These are the activations of a small neural network, seen along a few directions. Each row is one input.
In each table, some parts of the input vary, and every possible input appears once, in random order.
A made-up example of a description, with smaller parts first: one of 2 separate values, together with either a single point or one of 9 places along a line or (one of 4 places along a line, together with one of 8 places around a ring).
Shared parts are said once, and a part with two or three values counts as separate values.
In the rows, 128 means zero.

Other details of the inputs shift rows strongly along two fixed directions, in all tables alike. That doesn't count.

Table:
x1: [100 142 116 139 131 103 147  96 136  89 112 133]
x2: [114 145 124 138 119 105 152  98 132  86 108 144]
x3: [136 129 100 135 158 113 153  96 133 141 108 143]
x4: [128 114  91 129 139 115 155  86 112 146 111 134]
x5: [159 109 110 146 137 158 117 130 102 183 127 132]
x6: [137 129 102 129 158 114 163 109 127 155 109 136]
x7: [ 98 152 131 169 117  98 141 132 106 112 103 141]
x8: [236  98  48 106 190 155 128 122  79 232 166 141]
x9: [121 120 167 104 103 171  71 166 155 119 151  98]
x10: [117 136 192 117 105 126 121 163 167  81 148 105]
x11: [105 150 129 144 124 100 162 133 118 101 100 135]
x12: [ 96 153 123 135 132  96 152 129 121 104  99 131]
x13: [121 140 181 124 110 124 115 141 168  73 138 121]
x14: [105 133 120 135 100 101 155 101 126  98 111 137]
x15: [125 125 179 119 110 165  71 163 138 130 154  94]
x16: [112 110 168 109  85 139  97 157 159  98 151 115]
x17: [142 121 135 135 152 135 106 136 101 166 126 127]
x18: [141 117  71 145 130 142 144 112 110 174 101 153]
x19: [ 86 140 110 126 103 103 146 111 138 114 107 136]
x20: [180  99 164  74 156 196  65 179 130 158 229 104]
Description of these inputs: one of 2 separate values, together with either a single point or one of 9 places around a ring.
Changing only the choice among 2 separate values turns x19 into x16. The same change can be made to x9. Which row results?
> x18

Table:
x21: [104 162 135 158  84 110 133 139 141 107 106 136]
x22: [183  99  77 124 172 194  74 117  80 211 135 127]
x23: [171  74 170 114 124 195  71 188 151 174 169 119]
x24: [112 131 137 121 105 100 145 115 159  77  88 125]
x25: [ 90 126 130 124 121  97 140 117 163  84  92 114]
x26: [169 100 167 126 119 145  74 157 130 162 167 106]
x27: [149 125 130 109 169 128 116 149 124 133 152 134]
x28: [156 126  57 139 168 114 148  80  72 238  94 153]
x29: [155 109 195 111 123 152 102 148 161 102 135  93]
x30: [ 91 164 113 119 112 102 155 121 149  88 152 118]
x31: [111 153 162 150 120 108 154 114 134  82 107 127]
x32: [154 128 106  97 160 129 125 147 137 139 157 116]
x33: [145 111  91 144 176 119 169  86 123 172  86 130]
x34: [166  95 162 123 128 145  82 159 120 149 170 103]
x35: [ 99 139  61 148 145 127 171 106 105 202  74 172]
x36: [114 165 138 128 124  93 146 140 132  76 125 150]
x37: [102 143 129 122  91 113 152  95 150  79 141 144]
x38: [ 76 176 136 144  98 120 127 136 138 122 101 124]
x39: [172  91 164 119 114 189  77 183 125 149 165 105]
x40: [165 103 108 108 150 188 106 142  86 205 128 123]
x41: [ 81 143 123 120 103 112 143  95 149  86 143 133]
x42: [150  84 176  89 109 158  91 128 165 100 159 119]
x43: [116 109  69 124 145 105 168  59 122 143  91 163]
x44: [139 124 100 155 183 118 171  86 107 168 100 138]
x45: [116 167 117 118 114  92 152 140 147  78 131 130]
x46: [ 70 141 131 134  96 111 139 144 101 100 110 120]
x47: [153 125 155  96 115 150 113 151 157 106 189 103]
x48: [ 91 157 153 150 146  99 145 128 128  83 126 139]
x49: [153 123  59 132 171 112 153  87  64 215  97 152]
x50: [ 92 128 131 156  86 103 149 149 110  92 119 127]
x51: [150 124 206 117 137 152  96 162 138  93 166 117]
x52: [101 151 108 179  91 117 109 130 127  81 123 134]
Describe the family of inputs behind these rows.
> one of 2 separate values, together with either a single point or one of 6 places around a ring or one of 9 places around a ring
Changing only the choice among 2 separate values turns x22 into x52. The same change can be made to x48. Which row results?
> x51
Change only the place on the ring of 6 in x50. List by row number the other rows that result.
> x21, x23, x26, x34, x39
Change only the choice among 2 separate values in x39. List by row number the other rows that result.
> x40

Table:
x53: [108 130 205 111  88 135  85 150 174  25 176 104]
x54: [173  94 134 113 178 175  92 154  98 210 145 108]
x55: [103 141 122 160 135 115 136 108 105 137  99 132]
x56: [112 159 102 116 140 107 160 119 132 133 123 139]
x57: [123 151 103 137 145 103 142  98 117 113 129 140]
x58: [120 125 112 150 110 118 142 101 136 133  86 138]
x59: [128 125 114 125 124 104 163  90 120 109 127 151]
x60: [ 89 138 189 127  72 144  86 178 173  76 138 107]
x61: [117 151  88 116 116 110 163 123 116 126 138 142]
x62: [106 133 119 136 126 120 156 124 127 141  77 133]
x63: [117 127 112 156 115 125 136  97 113 121  97 147]
x64: [125 145 100 127 127 116 163 112 143 123 117 147]
x65: [ 80 135 209 136 108 132  81 169 145  72 134  86]
x66: [104 159 100 158 124 117 130 127 105 142 116 141]
x67: [174  80 157 123 161 181  98 121 120 180 130 114]
x68: [138 123  97 131 117 109 157  91 142 107 115 141]
x69: [124 131 125 130 150 107 159  86 137 112 111 148]
x70: [127 145  92 135 134 106 141  99 108 104 134 140]
x71: [207  58 140  85 143 170 105 127 139 173 174 110]
x72: [110 138 114 128 164  95 148 109 118 117 110 133]
x73: [112 125 204 109  86 130  92 152 198  45 163  94]
x74: [101 152 108 139 121 118 146 128 121 150 102 141]
x75: [178  96 113 123 150 182  76 154  96 195 166 120]
x76: [ 86 142 202 144  87 138  66 167 149  66 155  94]
x77: [179  84 124 130 151 178  76 134  96 184 155 117]
x78: [116 145 112 133 154  99 147 100 120 118 122 137]
x79: [ 99 157 111 153 132 114 138 125 105 146 110 135]
x80: [106 132 107 157 111 109 134 113  92 135 115 137]
x81: [102 147  96 152 110 111 136 131  92 142 124 141]
x82: [121 138 100 129 127  98 151 102 102 113 138 139]
x83: [113 122 118 149 108 116 145 101 107 130 102 144]
x84: [200 101 113  92 169 180  82 149 106 176 195 110]
x85: [109 125 134 148 140 122 150 101 117 127  76 132]
x86: [ 96 154 183  99  77 142  82 189 173  43 190  93]
x87: [ 98 119 187 131  64 137  80 157 172  62 134 100]
x88: [107 152 105 111 149 102 161 125 130 133 113 134]
x89: [106 157 105 121 161  94 149 124 116 128 120 132]
x90: [ 93 153 193 101  83 127  80 187 152  47 201  88]
x91: [172  91 135 100 165 178  99 158 115 209 138 111]
x92: [128 138  89 127 117 119 162 114 135 114 122 147]
x93: [118 123 126 126 159 104 160  94 134 110 100 142]
x94: [109 129 100 139  97 118 148 127 120 141 101 148]
x95: [120 140 110 122 136 111 169 111 145 127 111 142]
x96: [184  69 148 112 152 178  99 126 135 192 126 106]
x97: [123 133  97 120 112 111 170 116 129 122 125 146]
x98: [115 133 112 118 145 107 170 117 143 125 100 136]
x99: [105 153  96 145 113 121 138 132 121 146 107 148]
x100: [173 158 130 176 150  87 191 156 107 104 135 158]
x101: [169 167 134 171 128  87 160 163  92 124  96 154]
x102: [117 115 108 142  96 110 146 105 124 135  94 138]
x103: [108 137 115 141 119 123 152 120 131 143  87 140]
x104: [123 116 119 123 146  99 166  97 150 117  92 130]
x105: [118 170  92 131 143 105 143 116 115 123 137 139]
x106: [198 101 124  82 167 186  92 153 131 191 185 113]
x107: [ 84 163 208 103 106 122  76 184 170  49 186  85]
x108: [178  82 118 114 132 185  91 151 124 186 141 128]
x109: [106 146  85 145 104 123 134 134 115 138 111 151]
x110: [ 92 117 206 123  93 133  98 157 173  73 112  84]
x111: [184  80 146 125 155 185  90 121 117 184 137 122]
x112: [210  74 145  96 178 181  95 114 132 173 171 125]
x113: [168  89 124 106 129 178  88 165 112 194 164 121]
x114: [128 123 117 126 137 102 165  90 153 119 104 136]
Describe the family of inputs behind these rows.
> one of 2 separate values, together with either a single point or (one of 5 places along a line, together with one of 6 places around a ring)
Changing only the choice among 2 separate values turns x65 into x72. The same change can be made to x62. Which row results?
> x98
Changing only the choice among 2 separate values turns x96 into x114. The same change can be made to x109. Which row results?
> x86
Change only the choice among 2 separate values in x59. List by row number the other rows that result.
> x83
Change only the place on the ring of 6 in x76. List by row number the other rows that result.
> x58, x60, x66, x99, x111
A walk changes only the place on the ring of 6. It starts at x114 and steps to x95. List the rest of the walk in order.
> x56, x107, x78, x69
Change only the choice among 2 separate values in x90. List by row number the other rows that result.
> x81
